array([[-0.02,  0.17,  0.11,  0.02, -0.18, -0.11],
       [ 0.06,  0.18,  0.11,  0.06, -0.14,  0.04],
       [ 0.08,  0.24,  0.10,  0.07, -0.14, -0.04]]) => 0.02

array([ 12.171, -12.010,  11.904, -13.651,  -8.309, -11.780]) => -13.651

array([[ 13.4,  14.8,  20.0,  14.8,  15.2,  15.1],
       [ 24.1,  19.8, -23.5,  21.6,  -1.5,  23.0],
       [ 22.2,  17.9, -11.3,  17.8,  17.3,  18.7]]) => 14.8

array([[-0.131, -0.087, -0.221, -0.117,  0.211, -0.202],
       [-0.093, -0.110, -0.143, -0.123,  0.023, -0.050]]) => -0.117

array([[ -9.894, -10.659,  -5.947,   3.919,   2.198,  -8.779],
       [-21.229,  -7.172,   0.559,  -7.478,  -2.177,  23.622],
       [ -4.373,  -2.006,  -0.763,  -8.605,   1.282,   5.027]]) => 3.919

array([[  23.151, -205.036,  139.951,   89.021, -127.203,  -86.559],
       [ -90.851,  -45.612,  -61.499,  -30.180,  -93.418,   15.050]]) => 89.021
---
[[3 5 7 4 5 5 6]
 [4 3 3 3 6 1 7]] out 6

[-754 -572  396 -833 -147   73  567] out -147

[[3822 7866 5349 4192 2941 2536]
 [5259 3185 2966 2959 4931 6441]
 [3688 6139 3394 3670 5806 5396]] out 3670

[221  23  19 195  46] out 19

[143  66 224  13 100] out 224

[[-37  34   2 -22  11]
 [-30 -28  -9 -12  16]] out -9

[881 221 257 347 860 837 622] out 860

[756 987 821 707 699 108 724] out 699

[6385 6839 3048 7812 8306 3195 2306] out 8306
---
[[ 56 101 -61  56 -33 -87 -57]
 [-12 -78  38  58 -21  65   3]] => -57, -12

[[ -27    6    5  -11  -11]
 [  27  -20  -36  -34   57]
 [  87 -104  -85  -81   89]] => -11, 87

[-50 -49 -30   1 -81  91 -31] => -31, -50

[[ -98  -22   25  -51   39]
 [  26  -28   13   13  -34]
 [  21  -41   55   -3 -106]] => 39, 21

[ -94   -4    7 -103    5] => 5, -94

[[ -3  19 -32 -23  -1]
 [ 51  -2 -57 -11  32]
 [ 57   8 -83 -25  34]] => -1, 57

[-92 -15   7 103] => 103, -92
---
[-49  30  42  34   1]: 30

[[5154 4618 3468 6032]
 [2686 8186 4975 4215]]: 5154

[[108 137 139 126 117]
 [212  62  16 110 200]
 [105 157 158 121 126]]: 158

[973 134 531  32]: 134

[1432 6959 7562 7762 4629 7057 5049]: 7057

[[-558  569 -424 -215 -448]
 [  36  271 -536  187 -551]
 [-475  527 -445  819  727]]: 569

[-43  17  12  33  36]: 17

[911 486 480 202 879 461]: 486

[134 415 394 298 287 836]: 394

[66 82 20 54]: 54
---
8,3,2,3 -> 3
517,130,421,-549,636,-489,-179 -> 130
28,10,15,19,23,61,93 -> 10
-692,312,610,-305 -> 312
2622,5806,6822,5253,3326,7768,2820 -> 5806
-24,-15,35,-19,-42 -> -15
-28,6,-15,-4,30 -> 6
4638,8060,4518,7589,2123,3105 -> 8060
1,4,2,7 -> 4
---
[382, 865, 223, 106, 139]	865, 106
[-28, -40, -7, 43]	43, -40
[[-4, 21, 6, -7], [-41, -36, -30, 12], [-33, 33, -29, -9]]	33, -41
[4, 2, 7, 1]	7, 1
[5025, 9049, 2579, 4691, 5847, 5404, 8440]	9049, 2579
[[63, 72, 55, 70, 76, 47], [34, 19, 29, 74, 58, 48], [66, 63, 56, 58, 71, 68]]	76, 19
---
array([[5984, 3703, 3701, 3563, 8508],
       [4492, 3659, 5590, 3079, 5669],
       [7281, 5159, 2977, 6843, 2430]]) => 3079

array([[152, 583, 318, 679],
       [583, 790, 678, 302]]) => 678

array([[46, 83, 25, 21, 42],
       [23,  2, 64, 60, 62]]) => 60

array([[-225, -268,  242,  175],
       [ 141,   43,  500, -162],
       [ 434,  427, -187, -711]]) => 500

array([[44, 52, 12, 25],
       [ 2, 16, 91, 77],
       [14, 25, 37, 30]]) => 91

array([[2480, 8237, 7682, 5323, 6054, 3966, 8106],
       [4207, 4497, 8319, 8161, 4542, 9276, 7621]]) => 9276
---
Input:
[[-19  11  36 -17]
 [  1 -16 -21  82]
 [-20  96   5 -21]]
Output: -20

Input:
[[  -8   26   33  -42  -51  -72  -23]
 [ -31    5  -10   62   -4   31  -35]
 [   9   21  -25   51   57  -31 -104]]
Output: 9

Input:
[[-63 -24   4  28]
 [-24 -84 -54   7]
 [ 29 -45  50  34]]
Output: 29

Input:
[[ 55  84  69  32 107 -35]
 [ 17  13   0  20   7  32]
 [ 14   6  -6  21  -3  38]]
Output: 14

Input:
[[ 12  19  26  92]
 [-12  -1 -55 -31]
 [  5  13 -11  60]]
Output: 5

Input:
[[  1   1   0   0   0   0]
 [ 29  24 -32 -47  85 -16]
 [ 28  23 -32 -47  85 -14]]
Output: 28
---
[[ -44  -44    5   53  -18   62]
 [ -24  -28 -103   18  -70  -47]
 [ -59    5   57   60  -19  -90]]	-44

[[-74  18 -63 -59 -60]
 [-48  81 -70  -1  53]
 [-52 -12  41  -3 114]]	18

[[ 12 -54  14  12 -23]
 [ 10 -55  14   9 -20]
 [ 23 -22  -1  25 -86]]	-54

[[-37  38 -67 -59 -14  33  42]
 [  5  11  13 -14  58  33  22]
 [ 17 -64  37  56  85  33 -79]]	38

[[  9  -3   0  -6   2  -4  15]
 [-50 -23  29 -46 -63 -54  97]
 [ 15 -56  27  -9 -21 -68 -15]]	-3

[[-102  -26   20   10   86]
 [ -65  -19   12    0   79]
 [ -91   11   27    8   84]]	-26

[[-89  92 -90  89]
 [ 94  83 -90 -94]
 [ 78  81 -83 -78]]	92

[[-43  16  31  86 -99  14   0]
 [ 13  95  -7 -69 -45 -84  42]
 [ 52  50   3 111  46  -6  11]]	16
